Each row has a name. Each question is about the rows just above it.

[ 26 -31 -16  16] -> <70>
[-30  18 -65  85] -> <125>
[  0  -4  38 -22] -> <6>
[-12 -23  31 -12] -> <128>
[ 17  40 -16 -19] -> <178>
[ 16 -31  24 -13] -> <85>
[-57  -3  41   5] -> <10>
[-16 -62   9  33] -> <57>
Print row <128>. => [-12 -23  31 -12]
Print row <178>. => [ 17  40 -16 -19]
Print row <6>. => [  0  -4  38 -22]
Print row <70>. => [ 26 -31 -16  16]

[ 55 -16 -15  -7 -20 -33 -13  -1 -20   9 -16  38  63   2 -18] : <134>
[-24  22  14   1  12  23   6   4  10 -20  18  -9 -31  -5   9] : <26>
[-14  24  16  -8  -7  36  -1 -29  11   8   6   6 -13 -22   4] : <153>
[-28  -7   9  10  10  -1  15  18   3  19   7 -30 -35  14   7] : <36>
[-13  31  22  -2  11  17  22  23   7 -21  28  -6 -25  -3  15] : <168>
[ 20  15   2 -14 -18   5 -19 -35   1 -18 -15  23  14 -16 -14] : <89>
[ 29  10   6  -9 -16 -16  13  11 -13 -17   2  11  25  -9  -5] : <71>
Print row <26>. => [-24  22  14   1  12  23   6   4  10 -20  18  -9 -31  -5   9]
Print row <89>. => [ 20  15   2 -14 -18   5 -19 -35   1 -18 -15  23  14 -16 -14]
Print row <153>. => [-14  24  16  -8  -7  36  -1 -29  11   8   6   6 -13 -22   4]
Print row <134>. => [ 55 -16 -15  -7 -20 -33 -13  -1 -20   9 -16  38  63   2 -18]
Print row <71>. => [ 29  10   6  -9 -16 -16  13  11 -13 -17   2  11  25  -9  -5]

[ 0  0  0  0  0  0  0  0  0  0  0  0  0  0  0  0  0  0  0  0  0  0  0  0
  0  0  0  0  0  0  0  0  0  0  0  0  0 -1  0  0  0  0  0  0  0  0  0  0
  0  0  0  0  0  0  0  0  0]  <64>
[ -5 -10 -18  28 -39  11  30  28  21 -32 -38  24  28 -68 -11   6  30 -26
   6  38 -19  59 -43  23 -15  -6 -13  31 -19  -1  11   0  29 -20  30 -12
 -44  -9 -24   5  38 -24  -4  58 -39 -67 -26   4   1   2   3  55 -46  -7
  18 -48 -48]  <11>
[-18 -13  -9   1 -21  24   1  19   4 -14  37  14  18 -20 -38 -15  28 -25
  -3  22 -12  15 -39   4  -9 -12  -3  37  -9 -16  -7 -12   9  17  17 -14
   3 -16  29  19   6  -8 -35  26 -31 -31 -19 -40  11 -31 -12  50 -22 -17
  25 -23 -25]  <137>
[ 0  0  0  0  0  0  0 28  0  0  0  0  0  0  0  0  0  0  0  0  0  0  0  0
  0  0  0  0  0  0 11  0  0  0  0  0  0 -1  0  0  0  0  0  0  0  0  0  0
  0  0  0  0  0  0  0  0  0]  <41>
[-18 -13  -9   1 -21  24  -5  19   4 -14  -1  14  18 -20 -38   1  28 -25
  -3  22 -12  15 -39   4  -9 -12  -3  37  -9 -16  -7 -12   9  -2  17 -14
   3 -16 -10  19   6  -8 -35  26 -31 -31 -19 -40 -12 -31 -12  50 -22 -17
  25 -23 -25]  <109>
Print row <137>. => [-18 -13  -9   1 -21  24   1  19   4 -14  37  14  18 -20 -38 -15  28 -25
  -3  22 -12  15 -39   4  -9 -12  -3  37  -9 -16  -7 -12   9  17  17 -14
   3 -16  29  19   6  -8 -35  26 -31 -31 -19 -40  11 -31 -12  50 -22 -17
  25 -23 -25]
Print row <11>. => [ -5 -10 -18  28 -39  11  30  28  21 -32 -38  24  28 -68 -11   6  30 -26
   6  38 -19  59 -43  23 -15  -6 -13  31 -19  -1  11   0  29 -20  30 -12
 -44  -9 -24   5  38 -24  -4  58 -39 -67 -26   4   1   2   3  55 -46  -7
  18 -48 -48]

[18  1  8 17] = <76>
[ -8  43  19 -27] = <98>
[ 68   5  45 -34] = <45>
[ 73 -12  -4 -26] = <154>
[ 15 -10 -20  -9] = <167>
[ 32 -26 -10  18] = <24>
[ 68   5  -2 -15] = <100>
[-30  12  17   3] = <198>
[ -8  43  36 -27] = <110>
[-86  26  18   5] = <58>
Print row <167>. => [ 15 -10 -20  -9]
Print row <198>. => [-30  12  17   3]
Print row <98>. => [ -8  43  19 -27]
Print row <76>. => [18  1  8 17]

